Each row below holds a small network's activations on one input, seen along a few directions.
In each table, some parts of the input vary, and every possible input appears once, in random order.
A made-up example of a description, with smaller parts first: one of 5 places around a ring, together with either a single point or one of 11 places around a ring or (one of 2 separate values, together with one of 6 places along a line).
Shared parts are said once, and a part with two or three values counts as separate values.
(in the rows, 128 means zero)

Other details of the inputs shift rows strongly along two fixed directions, in all tables alike. That doesn't count.

Rows:
R1: [128 164 132 153 126  79 120  73  76 119 114 131]
R2: [ 99 168 175 135 113 102 123  87  60 111 108 149]
R3: [146 162 152 113 150 141 107 126  92 108 120 116]
R4: [ 69 185 149 169  92 140 157 136  67  93 158 170]
R5: [186 110 102 115 155 130 127 114 168 143 101 104]
R6: [ 65 160 129 113 122  56  41 100  40 126 112 143]
R7: [142 110  84 108 145 142 107 148 175 139 122 111]
R8: [104 193 179 172 104 137 166 102  57  87 142 152]
R9: [123 155 158 117 127 135 193 109 116 119 116 170]
R10: [102 148 113 102 119 133 138 155 106 112 104 149]
R11: [ 98 143  98 154 114  94 120 108 102 129 130 141]
R12: [127 177 137 106 118 144 207 119  81 102  94 159]
R13: [127  76 105 133 117 132 107 123 176 173 117 141]
R14: [144 102  69 103 166  97  54 131 152 150 107  93]
R15: [118  77 127 122 126 116  23 133 155 162 115 113]
R16: [122 180 167  98 132 132 121 126  44  97 103 142]
R17: [ 92 183 110 125 123 141 187 150 100  97 131 159]
R18: [100 164 192 140 120 119 100 100  48 110 119 146]
R19: [ 71 164 116  94 154  32  64 106  38 121 105 157]
R20: [163 100 143 149 141 115  45 100 155 145 114  80]
R21: [179 113 125  98 164 115  42 120 151 137 100  75]
R22: [145 118 182 132 127 184 172 144 153 126 130 161]
R23: [ 99 149  99  78 144  85  60 133  75 125  91 123]
R24: [196  69 111 118 166 114  50 110 190 141 128  61]
R25: [145 111 154 143 105 165 172 104 162 145 116 147]
R26: [100 159  89 131 138  76 137 118  83  98 146 142]
R27: [133 150 140 137 137  72  48  75  81 126 112  98]
R28: [121 103 121 123 113 182 207 155 202 144 141 180]
R29: [141  77 103 142 107 117 144 152 186 180 196  44]
R30: [198  79 106 145 138 153 174 119 208 133 141 112]
R31: [ 92 158 112 134 136  94 119 134  90  87 151 132]
R32: [128 146 170 131 118 164 221 127 142 117 121 176]
R33: [109 177 151 126 125 118 234  96  81 107 115 194]
R34: [ 79 162 154 161  94 108 188 160  67 124 209  88]
R35: [119  79 148 141 110 170  88 153 167 151 139 140]
R36: [123 119  85  83 148  82  61 133 103 143  86 118]
R37: [136  88 100 149 116 142  90 129 186 156 139 116]
R38: [183 110 115 108 152 147 117 121 176 140 107  95]
R39: [128 110  91 142 129 150 174 144 176 114 159 133]
R40: [109 117 134 119 123 146 148 156 159 135 131 167]
R41: [186  75 142 126 166 133  34 127 166 126 143  67]
R42: [170 113 135 156 121 185 223 136 192 104 152 131]
R43: [187  89 110  99 143 146 136 125 173 154  82 118]
R44: [ 92 162 126 172  84 158 203 137 128 109 152 172]
R45: [ 94 132 154 103 143 112  57 150  95 124 134 148]
R46: [105 131  99 133 125  26  90 121  74 163 173  47]
R47: [149 100 140 153 110 155 194 102 164 150 107 154]
R48: [116 126 130 124 107 204 195 182 149 116 129 167]
R49: [143  97 112 114 155 159  65 169 171 138 131  98]
R50: [129 103 120 138 140 150 105 161 154 111 164 117]
R51: [128 100 123 167  82 156 241 172 185 158 208  81]
R52: [169 113 137 108 127 173 161 143 162 130  93 128]
Description of these inputs: one of 4 places along a line, together with either a single point or (one of 2 separate values, together with one of 6 places around a ring).
The inputs of R5 and R38 match in every part but the place on the line of 4. If R11 is changed in the same way as R5 into R38, which row does it become? -> R37
The inputs of R43 and R52 match in every part but the place on the line of 4. If R47 is changed in the same way as R43 into R52, which row does it become? -> R2
Which other rows agree with R49 in the place on the line of 4? List them by row number. -> R3, R4, R8, R16, R18, R22, R34, R35, R41, R45, R48, R50
Which other rows does R23 become when the place on the line of 4 takes its other values? List them by row number. -> R10, R36, R48
Which other rows does R27 become when the place on the ring of 6 takes its other values? List them by row number. -> R9, R12, R24, R25, R38
Which other rows does R14 become when the choice among 2 separate values takes its other values? List them by row number. -> R5

Rows:
R53: [126 123 119 141 119 126 164 138 123 131 147 117]
R54: [133 110 109 119 137 119  92 125 141 138 111 130]
R55: [155 114 144 140 113 190 202 143 179 134 131 142]
R56: [182  83 123 135 126 178 162 134 211 145 125 118]
R57: [123 121 126 140 102 150 188 147 140 126 156 136]
R58: [103 166 134 118 130 121 116 129  77 109 117 142]
R59: [117 127 129 134 114 163 176 145 144 130 127 166]
R60: [100 179 146 114 139 103 126 124  59  95 123 146]
R61: [159  95 125 118 140 118  78 112 157 150 105 100]
R62: [125 119 117 140 122 123 127 142 154 141 149 111]
R63: [123 129 144 153 125 125 100 114 116 121 142 129]
R64: [120 167 130 129 129 130 182 122 101  94 129 157]
R65: [135 132 115 134 121 162 170 136 148 118 121 145]
R66: [139 108 120 110 149  99  70 111 132 141 110 116]
R67: [ 91 170 147 113 131  91 112 113  58 112 116 151]
R68: [109 151 116 128 136  82  99 115  89 132 146 101]
R69: [145  65 111 113 148 101   9 138 174 161 136  61]
R70: [121 145 148 124 123 123 132 117 102 127 115 136]
What do these inputs look like to the network? -> either a single point or one of 5 places around a ring or (one of 2 separate values, together with one of 6 places around a ring)
Which other rows does R65 become when the choice among 2 separate values takes its other values? List them by row number. -> R58
Which other rows does R70 become when the place on the ring of 6 takes its other values? List them by row number. -> R55, R58, R59, R60, R67

Rows:
R71: [138 130 135 126 134 121 115 119 119 128 121 118]
R72: [147 111 125 123 127 160 146 141 162 133 120 130]
R73: [137  97 106 124 138 111  70 136 150 151 134  91]
R74: [149 111 123 124 133 144 150 130 159 135 124 126]
R75: [104 161 149 147 103 165 219 134 114 105 139 182]
R76: [134 114 128 149 110 161 183 144 169 134 158 127]
R77: [134 112 130 132 118 176 181 148 171 131 132 157]
R78: [132 103 117 121 141  99  54 132 138 151 137  82]
R79: [169  84 127 131 136 151 123 128 188 151 126 108]
R80: [137 101 111 133 132 125 102 135 150 139 138 107]
R81: [143 108 115 114 144 116  82 120 147 138 110 117]
R82: [ 95 174 133 144 113 116 184 127  79  97 151 148]
R83: [103 172 142 112 141  71  59 104  41 108 108 118]
R84: [111 163 134 134 124 111 139 107  89 110 119 149]
R85: [101 166 136 121 124 121 147 126  84 106 120 158]
R86: [128 138 126 106 149  88  69 115  92 126 110 109]
R87: [138  93 124 133 116 144 142 138 169 155 134 121]
R88: [103 165 144 131 121 122 140 120  83 108 123 153]
What do these inputs look like to the network? -> either a single point or one of 5 places around a ring or (one of 2 separate values, together with one of 6 places along a line)
